Each row has a name. After each piece below comes the name of the row it's from, unless a question asks for something else. Each question is about the rows just above it. Places in a row count from 0.

J_944: [164 135 141 177  77 183  99 190 156 102 129 104 118 100 148 101  54 138
  98  78 112 152 144 134 129 149 116 120 119 101  90 144  96 161 128 147
 118 113]
J_383: [137 132 145  47 150 117 135 129 103 159 121 120  95 120 143  99 166 187
 153 108 111 140  92 124  75 102  98 122 176 113 115 132 161 186  85 131
 153  99]
J_862: [149 153 158  86  86 165 106 159 168  75 126 127  85  84 118 101  79 139
 107  80  86 106 150 143 133 162 133 117  98 120 104 102  83 134 138 142
 109 117]
J_677: [132 145 199 158 154 121 109 134 160  66  96 154 115 157 132 177 147 103
 109 118 175 132 119 118 137 139  95 115  76 141 124 105 141 108 104 172
 149 154]
J_459: [108 128 146 194 110  87 116 155 141  98 134 175 182 119  98 124  97 122
 124 152 152 144 134 159 153 115 188 123  85 132  95 170 149 137 176 136
 131 186]
J_916: [135 146 202 159 197 119 105 143 162  68  92 156 116 155 134 170 147 110
 108 117 112 145 120 152 134 144 101 149 116 129 119 107 142 111 104 174
 146 148]
[149 153 158  86  86 165 106 159 168  75 126 127  85  84 118 101  79 139
 107  80  86 106 150 143 133 162 133 117  98 120 104 102  83 134 138 142
 109 117] is in which row? : J_862
Which row holds this, read backwards? [101 119 120 116 149 129 134 144 152 112] : J_944
Table of tags by key:
[175] -> J_178
[118] -> J_379
[86] -> J_8
Join J_677 by its entry at place 20: : J_178
Where do [108 128 146 194 110  87 116 155 141  98 134 175 182 119  98 124  97 122
 124 152 152 144 134 159 153 115 188 123  85 132  95 170 149 137 176 136
 131 186] appear? : J_459
Which entry of J_944 is missing from [ 99 100 144  54  96 164 102  78 141 118 113 156 120 101 135 144 119 129
 129  77 101 138 134 161 152 104 118 190  90 147 112 177 149  98 128 183
 116]? : [148]
Which entry of J_459 is missing from [152 186 136 115  98 119 176 153 144 110 159 141  95 194 131 146 188 108
 134  85  98 124 128 122 137  87 123 124  97 134 116 182 152 155 149 132
 175]? : [170]

J_615: [130 178 164 184 116 101 125 161 140 129  81  97  93]
J_755: [130 178 164 184 116 101 125 161 140 129  81 161  93]
J_770: [164 117  93  81 130 184  97 161 125 129 101 140 178]
tags:
[97] -> J_609
[140] -> J_868
[160] -> J_592
[124] -> J_170
[161] -> J_359
[139] -> J_569
[125] -> J_997
The tag of J_615, keyed by place 6: : J_997
which: [130 178 164 184 116 101 125 161 140 129  81  97  93] : J_615
Repeated in J_755: : [161]
Which row holds these entries in another order? [129 101 140 164 130 161  81  93 116 184 125  97 178] : J_615

